A small network was shown many inputs. Here are its activations along a few directions, one row for each input.
In each table, some parts of the input vary, and every possible input appears once, in random order.
Descriptions start from the smaller parts, as in this example, which fits no table here: values(3) and (point or line(11) or (line(4) and ring(5))).
Shared parts are said once, and a part with two or three values counts as separate values.

Other details of the inputs vary at random and push rows far along two fixed directions, the same in every table; ignore that.

Table:
R1: [-.10,.05,-.13,.18,.02,-.01,.19,.06,.21,.01,.43,-.17,.45]
R2: [-.06,.13,-.43,.34,-.05,.02,.00,-.03,-.03,.26,.27,-.06,.11]
R3: [-.26,-.03,-.22,.43,.09,.01,.01,-.21,.06,-.13,.33,-.19,-.06]
R4: [.02,.00,.12,-.23,.09,-.03,.12,.11,.20,.06,.10,.03,.52]
R5: [.10,.10,-.23,.00,-.14,.02,.00,.07,.01,.30,.04,.08,.14]
R6: [.10,.02,.26,-.27,.09,-.05,.06,.11,.01,-.04,-.17,.07,.10]
R7: [-.08,-.04,.01,.12,.05,-.06,.02,-.03,.12,-.03,.09,-.06,.08]
R8: [.36,.18,.11,-.41,-.14,-.09,-.14,.10,.01,.26,-.57,.28,.02]
R9: [.03,-.12,.15,-.14,-.01,.12,-.07,-.05,-.31,-.27,-.12,.10,-.58]
R10: [.08,-.21,.13,-.14,-.19,.07,-.11,-.04,-.27,-.25,-.15,.13,-.72]
R11: [.04,.00,.17,-.10,.06,-.15,.09,.13,.28,.11,-.03,.00,.46]
R12: [.12,-.07,.22,-.16,-.04,-.11,.00,.09,.04,-.02,-.22,.07,-.07]
R13: [-.03,.02,.18,-.16,.07,-.01,-.03,-.04,.11,-.07,-.17,.09,.15]
R14: [.12,-.08,-.16,-.06,-.25,.17,-.17,-.01,-.30,.10,-.19,.07,-.53]
R15: [.11,-.03,.20,-.17,-.04,-.10,-.01,.04,.06,-.05,-.23,.07,-.09]
R16: [-.03,-.04,.15,-.14,.12,-.02,.02,.05,-.04,-.06,-.07,.05,.04]
R17: [-.04,-.06,.09,-.02,.04,.09,-.06,-.11,-.26,-.25,-.07,.03,-.51]
R18: [-.02,.17,-.37,.31,.03,-.05,.12,.10,.25,.43,.23,-.24,.72]
R19: [-.26,-.08,-.20,.30,.14,.09,.04,-.11,-.09,-.15,.40,-.14,-.05]
R20: [.07,.05,.22,-.23,.07,-.01,.01,-.02,.00,-.13,-.22,.06,-.05]
R21: [.05,.00,.12,-.18,.03,.03,.11,.08,.06,-.06,.08,.03,.18]
R22: [.15,.08,.23,-.22,.00,-.18,.08,.06,.30,.06,-.22,.03,.35]
R23: [-.16,-.07,-.02,.08,.08,.10,-.10,-.20,-.23,-.28,-.01,.00,-.49]
R24: [-.40,-.15,-.46,.68,.05,.12,.06,-.19,-.02,-.15,.76,-.29,-.08]
R25: [-.13,-.10,.08,.04,.05,.09,-.11,-.10,-.17,-.19,-.05,.06,-.32]
R26: [-.07,-.08,.01,.08,.01,-.03,.04,.01,.12,-.02,.15,-.04,.11]
R27: [.25,.07,.41,-.45,-.06,-.12,.01,.15,.08,-.01,-.42,.14,.05]
R28: [-.09,-.09,.07,-.03,.08,.08,-.08,-.11,-.22,-.22,-.07,.04,-.40]
R29: [-.06,.06,-.40,.36,-.06,.09,-.07,-.08,-.10,.18,.13,-.18,-.08]
R30: [.13,.04,.21,-.24,-.03,-.07,.07,.13,.11,-.01,-.10,.04,.18]
R31: [-.11,-.14,.03,-.01,-.02,.13,-.05,-.07,-.14,-.15,.12,.07,-.20]
R32: [.11,.20,-.21,.06,-.04,-.07,-.01,.06,.09,.33,-.03,.04,.31]
R33: [-.07,.18,-.04,.14,.12,-.12,.17,.00,.31,.05,.21,-.19,.56]
R34: [-.25,-.20,-.10,.26,.02,.19,-.14,-.21,-.36,-.30,.19,-.01,-.65]
R35: [.21,.14,-.08,-.11,-.11,.00,-.09,.05,.06,.25,-.32,.01,.14]
R36: [-.09,.03,.11,-.01,.16,-.07,.09,.09,.23,.09,.10,-.02,.56]
R37: [.16,.00,-.12,-.09,-.18,.08,-.12,.04,-.15,.20,-.24,.04,-.21]
R38: [.19,.14,-.09,-.09,-.08,-.08,-.04,.11,-.02,.32,-.20,.13,.11]
R39: [-.22,-.09,-.24,.44,.01,.02,.06,-.10,-.01,-.12,.41,-.20,-.13]
R40: [.11,.01,.23,-.18,-.02,-.07,.02,.10,-.02,-.06,-.18,.04,-.08]
Each input here is: line(5) and (values(2) or ring(6)).
Q: Changing only the line(5) part turns R1 into R33. The same change can be made to R24. Which row results?
A: R3
Q: Changing only the line(5) part turns R17 into R6. The same change can be made to R7. Which row results?
A: R11
Q: Change only the line(5) part in R19. List by row number the other rows that result.
A: R4, R16, R23, R28
Q: Change only the values(2) part in R35. List by row number the other rows that result.
A: R8
Q: Start at R30 and move only the ring(6) part, one step at a time. The first step leads to R9. Which rows follow, in order?
A: R19, R34, R26, R39

Table:
R41: [.59,.20,.34,-.71,-.12,-.26,-.11,.27,.17,.49,-.92,.39,.31]
R42: [.07,-.09,.12,-.11,-.06,.05,-.11,-.03,-.32,-.26,-.14,.05,-.62]
R43: [.12,.04,-.28,.08,-.22,.08,-.13,.01,-.21,.18,-.11,.02,-.29]
R44: [.36,.17,.01,-.30,-.21,-.05,-.12,.03,-.06,.25,-.49,.16,-.19]
R45: [-.41,.00,-.37,.61,.26,.10,-.02,-.23,-.05,-.05,.42,-.26,.02]
R46: [-.09,.25,-.10,.12,.18,-.04,.20,.00,.30,.04,.23,-.16,.64]
R47: [.28,.07,-.02,-.27,-.27,.05,-.05,.25,-.04,.38,-.26,.13,.13]
R48: [-.04,-.19,-.01,-.03,-.07,.15,-.07,.00,-.14,-.07,.11,.15,-.18]
R49: [-.04,.13,-.05,.17,.05,-.14,.24,.02,.41,.07,.22,-.23,.58]
R50: [-.17,-.05,-.08,.37,.11,.04,-.13,-.16,-.32,-.25,.09,-.13,-.59]
R51: [-.18,.06,-.09,.22,.16,-.10,.07,-.02,.33,.17,.18,-.06,.71]
R52: [.08,.14,.27,-.23,.16,-.10,.01,.10,.08,.04,-.31,.12,.21]
R53: [-.06,-.06,-.02,.04,-.04,.11,-.11,-.17,-.09,-.14,-.05,.03,-.22]
R54: [-.21,-.19,-.19,.16,.03,.23,-.09,-.14,-.40,-.16,.27,-.03,-.56]
R55: [-.15,.16,-.12,.09,.18,.00,.15,-.06,.30,.13,.21,-.18,.65]
R56: [.02,-.04,.07,-.13,-.01,.11,-.08,-.05,-.38,-.27,-.14,.11,-.61]
R57: [.41,.16,.55,-.67,-.05,-.16,.01,.17,.15,.01,-.59,.18,.19]
R58: [.03,-.17,.05,.02,-.09,.04,.06,.04,-.10,-.11,.11,.01,-.32]
R59: [-.12,.02,-.16,.14,.10,-.02,.09,.03,.30,.12,.33,-.09,.69]
R60: [-.25,-.05,-.10,.35,.05,-.11,.03,-.10,.15,.01,.21,-.13,.13]
R61: [-.14,.08,-.17,.08,.18,.01,.13,.03,.24,.12,.30,-.15,.67]
R62: [-.05,-.07,.04,.04,-.10,.00,-.07,-.13,-.01,-.15,-.02,-.03,-.28]
R63: [-.11,-.18,-.15,.29,-.07,.08,-.02,-.13,-.24,-.28,.19,-.14,-.62]
R64: [.21,-.07,.28,-.36,-.08,.01,.03,.15,-.13,-.06,-.17,.17,-.18]
R65: [-.03,-.07,.10,.14,.02,-.08,-.03,-.04,-.03,-.11,-.11,-.08,-.28]
R66: [-.05,-.04,.00,-.06,.02,.11,.04,.03,-.24,-.12,.11,.10,-.26]
R67: [-.18,-.12,-.15,.25,-.01,.01,.07,.03,.12,.03,.47,-.07,.14]
R68: [.13,-.07,.23,-.30,-.11,-.11,.00,.11,.19,.01,-.16,.13,.16]
Q: What is each input in this table made of?
A: line(4) and (point or ring(6))
Q: Changing only the line(4) part turns R44 into R41. The same change can be made to R49. Which row results?
A: R65
Q: Start at R58 and move only the ring(6) part, one step at a time. The first step leads to R67. Which rows follow, in order?
A: R48, R54, R66, R64
Q: List by row number the other rows that have the line(4) part in common with R63.
A: R42, R43, R56, R59, R61, R68
Q: Start at R57 and move only the ring(6) part, one step at a time. The first step leads to R46. Which rows follow, in order?
A: R55, R53, R62, R49

Table:
R69: [.13,.09,.00,-.11,.01,-.17,.09,.13,.20,.23,-.08,-.03,.32]
R70: [.02,.16,-.12,.03,-.01,-.05,.13,.07,.16,.23,.07,.01,.39]
R71: [.17,-.04,.09,-.21,-.13,-.03,-.12,.00,-.28,-.02,-.33,.18,-.61]
R72: [.13,.10,.28,-.27,.10,-.09,.07,.13,.12,.05,-.22,.06,.36]
R73: [.13,.07,-.05,-.03,-.01,-.03,.05,.10,.10,.10,-.13,-.08,.20]
R74: [-.15,-.03,.00,.12,.12,.03,-.01,-.05,-.03,-.05,.06,-.05,.01]
R75: [-.15,-.15,-.13,.23,-.06,.07,-.05,-.13,-.12,-.21,.23,-.03,-.36]
R76: [.01,.05,.14,-.13,.08,-.05,.05,-.01,.07,-.04,-.11,.00,.11]
R77: [.01,-.03,.10,-.10,-.02,-.05,.08,.08,.17,.03,.05,.00,.26]
R78: [-.01,-.04,-.02,.10,-.02,.05,.03,-.05,-.10,-.19,.18,-.05,-.23]
R79: [.04,-.09,.15,-.15,-.07,-.04,.00,.07,.09,-.02,-.06,.08,.10]
R80: [-.04,-.01,.05,.00,.04,-.03,-.05,-.09,.04,-.12,-.06,.06,-.04]
R81: [-.06,.04,.07,-.03,.10,-.06,.04,-.01,.14,.00,-.01,-.01,.25]
R82: [-.06,-.04,-.03,.07,.00,-.01,.08,.01,.15,-.03,.20,-.05,.16]
R83: [.10,.02,.04,-.11,-.16,.11,-.16,-.05,-.19,.02,-.25,.11,-.41]
R84: [.06,-.10,.21,-.22,-.04,.00,.00,.12,.02,.00,-.15,.09,.01]
R85: [-.04,-.09,.08,-.01,-.01,.05,.03,.03,-.08,-.06,.05,-.02,-.15]
R86: [.14,.08,-.02,-.06,-.01,-.11,.02,.12,.02,.10,-.11,.00,.06]
R87: [-.10,.14,-.30,.32,.00,.02,.10,.01,-.03,.11,.27,-.08,.16]
R88: [-.10,.00,-.10,.21,.04,.01,.11,.01,.04,-.07,.34,-.15,.15]
R89: [-.04,.12,-.15,.18,-.02,.03,-.02,-.01,.17,.22,.13,-.06,.35]
R90: [.02,-.08,.17,-.07,.03,.10,-.13,-.05,-.37,-.23,-.22,.08,-.60]
R91: [.08,.10,.14,-.11,.07,-.07,.04,-.01,.05,-.10,-.08,.03,.10]
R92: [.00,-.06,.19,-.15,.04,.01,-.08,-.01,-.10,-.09,-.23,.10,-.21]
R93: [-.14,.02,-.04,.12,.11,-.05,.02,-.04,.17,.00,.11,-.04,.31]
R94: [.07,-.04,.16,-.12,.00,.06,-.12,-.11,-.30,-.27,-.23,.11,-.62]
R95: [.04,-.12,.25,-.24,.00,.09,-.16,-.07,-.36,-.22,-.39,.15,-.72]
R96: [.10,.07,-.06,-.23,.05,.07,.02,.12,-.02,.13,.03,.07,.29]
R97: [-.11,-.05,-.04,.13,.02,.03,.09,.01,.02,-.03,.24,-.11,.05]
R98: [.21,.07,.13,-.25,-.06,-.15,.00,.14,.11,.23,-.24,.15,.20]
R99: [.08,-.02,.17,-.15,-.02,-.01,.05,.12,.00,-.02,-.03,.02,.05]
R100: [.04,.02,.08,-.11,.00,-.06,.14,.07,.21,.02,.08,-.03,.29]
R101: [-.16,-.02,-.10,.21,.09,.03,-.02,-.16,-.03,-.15,.13,-.05,-.17]
R102: [-.13,.00,-.06,.14,.08,.04,.01,-.16,-.07,-.17,.10,-.06,-.24]
R103: [-.09,-.08,.08,.00,.06,.01,-.09,-.05,-.08,-.08,-.09,.05,-.14]
R104: [.10,.06,.01,-.09,-.10,-.02,-.05,.01,.08,.12,-.16,-.02,.12]
R105: [.14,.05,.17,-.19,.00,-.07,.12,.12,.19,.01,.00,.03,.31]
R106: [.08,.02,-.09,.05,.00,-.05,.06,.04,.20,.19,-.06,-.10,.34]
R107: [-.01,-.13,-.12,-.08,-.04,.17,-.15,-.06,-.26,-.02,-.02,.15,-.28]
R108: [-.16,-.04,-.33,.45,.00,.01,-.06,-.12,-.12,.05,.30,-.08,-.20]
R109: [.09,.01,.24,-.28,.02,-.10,-.06,.03,.12,-.03,-.28,.16,.10]
R110: [-.01,.04,-.17,.18,.04,-.11,.06,.02,.15,.19,.14,-.10,.25]
R111: [-.14,-.04,-.13,.21,.01,.00,.08,-.05,.13,-.07,.32,-.10,.13]
R112: [.18,.01,.03,-.18,-.05,-.04,.01,.06,.08,.11,-.29,-.02,.04]
R113: [.13,-.13,.26,-.24,-.10,.08,-.10,.05,-.31,-.18,-.25,.13,-.55]
R114: [.01,.02,.03,-.04,.00,-.05,.13,.03,.17,-.02,.14,-.05,.24]
R115: [.24,.14,.21,-.42,-.13,-.03,-.03,.12,.07,.18,-.41,.14,.12]
R116: [-.04,.02,-.21,-.07,.07,.11,.06,.01,.00,.12,.18,-.02,.25]
R117: [.15,.11,.27,-.28,.09,-.11,.07,.10,.14,.03,-.21,.06,.35]
R118: [-.05,-.03,.13,-.07,.09,-.02,-.04,.04,.05,.01,-.13,.06,.15]
R119: [-.09,-.04,-.06,.11,.01,-.05,.07,.02,.21,.00,.24,-.05,.31]
R120: [-.16,.03,-.33,.41,-.04,.09,-.02,-.14,-.16,.05,.28,-.06,-.21]
R121: [-.14,-.14,-.03,.15,-.02,.05,-.04,.00,-.08,-.07,.17,-.03,-.11]
R122: [-.28,-.11,-.24,.42,.04,.09,.05,-.09,-.04,-.08,.46,-.20,-.08]
R123: [.19,-.05,.10,-.16,-.08,-.09,-.12,.06,-.02,.11,-.29,.15,-.17]
R124: [.06,.12,-.05,-.04,-.05,-.05,.04,.03,.16,.15,-.06,-.11,.31]
R125: [-.09,.00,-.21,.28,-.07,.06,-.11,-.13,-.05,.04,.12,-.13,-.09]
R126: [.08,-.10,-.06,.06,-.08,.04,-.12,-.05,-.06,.03,-.19,-.01,-.22]
R127: [-.08,.13,-.26,.29,-.02,.02,.04,-.01,.05,.06,.22,-.22,.21]
R128: [.14,.22,.03,-.15,-.05,-.02,.04,.15,.15,.20,-.11,.02,.39]
R129: [.11,.06,.23,-.30,.03,-.07,.01,-.01,.06,-.08,-.25,.10,-.02]
R130: [.02,-.10,.15,-.13,-.05,-.02,-.01,.09,.07,.00,-.05,.07,.09]
R131: [-.08,.08,-.27,.32,.01,-.03,.03,.01,-.10,.04,.24,-.10,-.08]
R132: [-.31,-.06,-.25,.44,.14,.12,-.01,-.22,-.22,-.20,.34,-.21,-.39]
R133: [-.10,-.03,-.23,.29,-.09,.10,-.10,-.13,-.22,.02,.12,.05,-.35]
R134: [-.12,.05,-.06,.12,.11,-.04,.04,-.09,.12,-.07,.14,-.06,.15]
R135: [.12,-.14,.25,-.30,-.13,.05,-.08,.00,-.20,-.18,-.25,.13,-.53]
R136: [-.19,-.09,-.38,.25,.04,.22,-.07,-.15,-.25,-.04,.33,-.04,-.24]
Q: Changing only one part turns R112 into R106. The same change can be made to R69. Which row results?
A: R110
Q: Changing only one part turns R71 into R108. The same change can be made to R129. Which row results?
A: R80
Q: What is each input in this table made of?
A: line(4) and (point or ring(6) or (values(2) and line(5)))
Q: Change only the values(2) part in R90. List by row number the other rows that result.
A: R113
Q: Change only the line(4) part in R77. List by row number the other rows that result.
A: R79, R88, R135
Q: Change only the ring(6) part in R89. List by row number the other rows that result.
A: R108, R123, R125, R126, R133
Q: Change only the values(2) part in R99. List by row number the other rows that result.
A: R72

Table:
R137: [.03,-.06,.09,-.02,-.02,-.03,-.04,-.03,-.02,-.09,-.08,.00,-.17]
R138: [-.20,-.02,-.16,.34,.06,.00,.06,-.09,.15,-.07,.36,-.19,.12]
R139: [-.11,-.04,-.05,.17,.03,.04,-.07,-.15,-.21,-.23,.02,-.06,-.50]
R140: [.01,-.08,.07,.02,-.05,-.04,-.05,-.03,-.05,-.13,-.05,.02,-.26]
R141: [.03,-.10,.03,-.11,-.05,.06,-.04,.01,-.12,-.04,-.01,.05,-.17]
R142: [.22,.11,.17,-.36,.00,.00,-.10,.04,-.08,.10,-.44,.19,-.06]
R143: [-.12,-.10,-.09,.13,.00,.12,-.06,-.08,-.29,-.12,.11,.02,-.49]
R144: [-.02,-.09,.02,-.07,-.07,.09,-.03,-.01,-.07,-.04,.05,.05,-.11]
R145: [-.09,-.13,-.14,.27,-.09,.08,-.14,-.15,-.24,-.12,.01,-.06,-.57]
R146: [.01,-.02,.14,-.12,.06,.03,.01,.01,-.08,-.16,-.06,.04,-.18]
R147: [.07,.05,-.04,-.10,.00,.04,-.08,-.02,-.09,.05,-.15,.09,-.09]
R148: [-.20,.10,-.28,.43,.11,.02,.00,-.15,-.01,.00,.23,-.20,.03]
R149: [.10,-.11,.27,-.32,-.11,.02,-.03,.04,-.06,-.14,-.20,.17,-.21]
R150: [.01,.00,.13,-.09,.07,.04,.00,-.03,-.09,-.16,-.08,.02,-.14]
R151: [.19,.23,.32,-.38,.11,-.23,.16,.17,.43,.16,-.29,.04,.81]
R152: [-.14,.02,-.16,.20,.06,.01,.10,.06,.13,.11,.37,-.09,.41]
R153: [.02,.01,.02,-.02,-.01,.00,-.09,-.03,-.08,-.02,-.19,.03,-.21]
R154: [-.19,.06,-.20,.27,.12,.09,.04,-.10,-.08,-.04,.30,-.15,.07]
R155: [-.11,-.13,-.17,.33,-.07,.07,-.14,-.16,-.25,-.12,.05,-.05,-.57]
R156: [.01,-.11,.11,-.08,-.02,.02,.01,.01,-.07,-.12,.00,.03,-.16]
R157: [.22,.06,.32,-.44,.02,-.20,.18,.27,.44,.19,-.12,.11,.83]
R158: [.19,.02,.16,-.35,-.07,-.02,-.07,.09,-.03,.15,-.36,.22,-.03]
R159: [.41,.10,.08,-.32,-.29,-.06,.02,.22,-.06,.19,-.32,.08,-.17]
R160: [-.21,.02,-.25,.42,.06,.01,.01,-.10,.00,.02,.27,-.18,.01]
R161: [.17,-.03,.30,-.32,-.05,-.10,-.04,.04,-.03,-.07,-.38,.17,-.25]
R162: [-.10,.07,-.27,.26,.04,-.01,.05,.02,.12,.18,.30,-.07,.39]
R163: [-.15,.08,-.18,.17,.12,.02,.14,.02,.12,.07,.33,-.16,.45]
R164: [.18,-.05,.22,-.29,-.14,-.06,-.09,.03,.05,.05,-.41,.14,-.10]
R165: [-.15,.02,-.06,.20,.13,-.02,.15,.04,.16,.00,.34,-.13,.34]
R166: [-.13,.07,-.28,.25,.03,.02,.08,.00,.20,.17,.32,-.09,.46]
R167: [.04,.07,-.10,-.05,.02,-.02,.06,.08,.21,.22,.07,-.02,.52]
Q: What is each input in this table made of?
A: point or (ring(5) and line(6))
Q: Change only the line(6) part in R139. List by row number the other rows that result.
A: R137, R138, R140, R151, R161
